A small network was shown many inputs. Here are its activations along a few directions, one row for each input.
Each table varies a few parts of the input and shows all the possible inputs, shuffled.
Descriptions start from the smaller parts, as in this example, which fits no table here: values(2) and (point or line(9) or (line(4) and ring(5))).
Shared parts are said once, and a part with two or three values counts as separate values.

Rows:
row 1: [  8  15  31   4  11  -6  16  12 -13   3  -1]
row 2: [ 16 -53 -16  17   8 -13   6  23  -8   3   0]
row 3: [16 21 19 -6  0 11 -2 10 17 16 -5]
row 4: [ 17 -46 -26  12 -11   3   2  26  16  11 -10]
row 5: [  9  13   1 -11  16 -14   9 -17  -5  -7   7]
row 6: [  8   1 -13 -14  -4 -18  -7  -6 -22 -15  15]
row 7: [-18  -7   9  14   2  38   7  -1  12  11  -4]
row 8: [-32 -24  23  20  13   9   5   9  -4 -16  -5]
row 9: [  9  22  23  -2  -9  11  13  16  11  11 -11]
row 10: [-24  -7   8  22   4  32   2   8  20   2  -9]
row 11: [  7  -7 -14   1 -16 -28 -18 -19 -22 -10  11]
row 12: [-33 -18  14  15  -6  26   1  13  20  -9 -15]
row 13: [  5  24  -4 -18   5   8   3  -5  10   8 -14]
row 14: [15 14 28 -1 20 -6  2  6 -6  8  5]
row 15: [-24 -14  17  27  23  15   5   5  -4  -6   0]
row 16: [  5   8 -29  -8 -27  -9 -19  -5   2  -6   6]
row 17: [ -1  16 -15 -18 -11  -9  -2 -11  13  11   0]
row 18: [  8   0 -24  -4 -35 -12 -22 -15   0  -3   1]
row 19: [  9   8 -22 -20 -24  -2 -11  -2   1  -8   6]
row 20: [  4  17   5 -13  24  -8   6  -9 -13   1  -4]
row 21: [ -1   9  -5 -13   8 -25   2 -14 -10   4   9]
row 22: [  4   1 -19  -3  -8 -25 -15  -8 -21 -13  15]
row 23: [ 10  20  -8 -17  -2   2   6 -13  18   0  -2]
row 24: [-18 -13  17  19  21  21  11  -4 -11   4   5]
The inputs of row 23 and row 5 match in every part but one. If row 9 is changed in the same way as row 23 into row 5, which row does it become?
> row 1
What do these inputs look like to the network?
> values(2) and (point or line(11))
Which other rows does row 11 become when the values(2) part takes its other values? List them by row number.
> row 18
Which other rows does row 3 become when the values(2) part takes its other values? List them by row number.
> row 14

Rows:
row 25: [ 20  12 -14 -20 -14 -33  -6  -5 -14  -9   5]
row 26: [  1  21  -1 -14  15 -23  -6 -20 -22  -4   9]
row 27: [ -7 -19  30  17  19  17  11  19   5   0  -8]
row 28: [-17 -60 -32  25 -22  -9 -19   6  -6 -21   7]
row 29: [ 39   5 -27 -21   0 -44 -10 -10 -29  -2  19]
row 30: [ 19  10 -18 -20  -2 -37  -4 -12 -30  -9   9]
row 31: [  0 -19  20  24  12  22  17  26  17  20 -15]
row 32: [-11  12  21   5  12  10   7  -7   3 -10   2]
row 33: [  5  28   0 -16  -7  -6  -5 -20   5   8   4]
row 34: [-12  20  11  -3  16 -11  -3 -16 -22  -7   5]
row 35: [-11  20  17  -4   5  -7   0 -13  -3  -7   5]
row 36: [ 21  22 -29 -30 -27 -15  -9  -4   5   1  -5]
row 37: [ -9  28  10  -3  -7   6  -7 -11   2   4  -3]
row 38: [-20  -3  28  11  14  14  14   6   1  -3   5]
row 39: [-11  32   0 -12 -10  11  -8  -7  13   2  -9]
row 40: [-17 -61 -36  25 -10 -14 -17  -1 -22 -21  10]
row 41: [ -3 -27  21  24  34   5  20  22  -7   9  -7]
row 42: [  2  21   5 -16   4 -19  -3 -18  -2  -3   8]
row 43: [ 41  15 -37 -31 -24 -23 -10  -6   9   8   8]
row 44: [-20  -3  22  12  25  10  11   4 -18  -3   5]
row 45: [ -6 -11  17   7   7  33  13  15  26   9 -15]
row 46: [-9 21 14  5  0 23  1 -5  8  1 -5]
row 47: [ 23  18 -19 -21 -25 -20  -8  -8  -6   2   1]
row 48: [ -2 -27  27  24  23   9  23  24  12  10  -8]
row 49: [-12  13  16   6  23   6   5  -9 -16 -10   3]
row 50: [ 41   5 -21 -22 -11 -40  -7  -7 -10  -1  18]
row 51: [ -2 -16  10  16  10  26  16  30  27  18 -21]
row 52: [-19   9  10   2   0  32   7  12  17   6  -9]
row 53: [-10  23   6  -5  -1  28   4  -6  22  -1  -8]
row 54: [ 42  13 -28 -22 -23 -27 -14  -5  -5   9  11]
row 55: [-16 -50 -48  15 -35   8 -22   7  13 -11  -3]
row 56: [ -8 -20  26  17  31  12  13  12 -12   0  -4]
row 57: [ -4 -14  27  16   9  28  13  11  15  11  -9]
row 58: [  3  31 -11 -25  -9  -1  -6 -17  16   6  -2]
row 59: [-17   5  21  11   2  27   8   9   6   8  -3]
row 60: [-14 -54 -37  24 -33   3 -21   4   2  -9   2]
What do these inputs look like to the network?
> line(4) and (point or line(8))
The inputs of row 41 and row 48 match in every part but the line(4) part. If row 30 is changed in the same way as row 41 into row 48, which row does it become?
> row 25
A walk changes only the line(8) part. It starts at row 51 and steps to row 45. List the rest of the walk in order.
> row 52, row 53, row 39, row 58, row 36, row 43
Which other rows does row 59 become when the line(8) part takes its other values? List them by row number.
> row 31, row 33, row 37, row 46, row 47, row 54, row 57

Rows:
row 61: [ -6 -20  -2  12  10  13   2  12   4   2  -3]
row 62: [  3  10 -16 -14  -9 -18 -10 -10   0  -5   4]
row 63: [-20 -16  22  21  17   8   5   6 -11  -7  -2]
row 64: [  4  -1 -11   2 -21   1 -11   2   5   5   1]
row 65: [  5 -12  -8   5 -10   4  -5   5  13   0  -6]
row 66: [  5   5 -16 -11 -19  -3  -8  -2  -1  -8   2]
row 67: [  9  11 -15 -14   0 -16  -5 -21 -12  -2   9]
row 68: [-13 -20  12  17  11  10   9   7  -1  -3   3]
row 69: [ -5  46  38 -10  18  24  17  -2  17  13 -10]
row 70: [ 23  15   2 -14   7 -30   0  -6 -21  -2  10]
row 71: [ -5 -18  -6   6  -4   6   6   9   7   5  -8]
What do these inputs look like to the network?
> point or line(10)
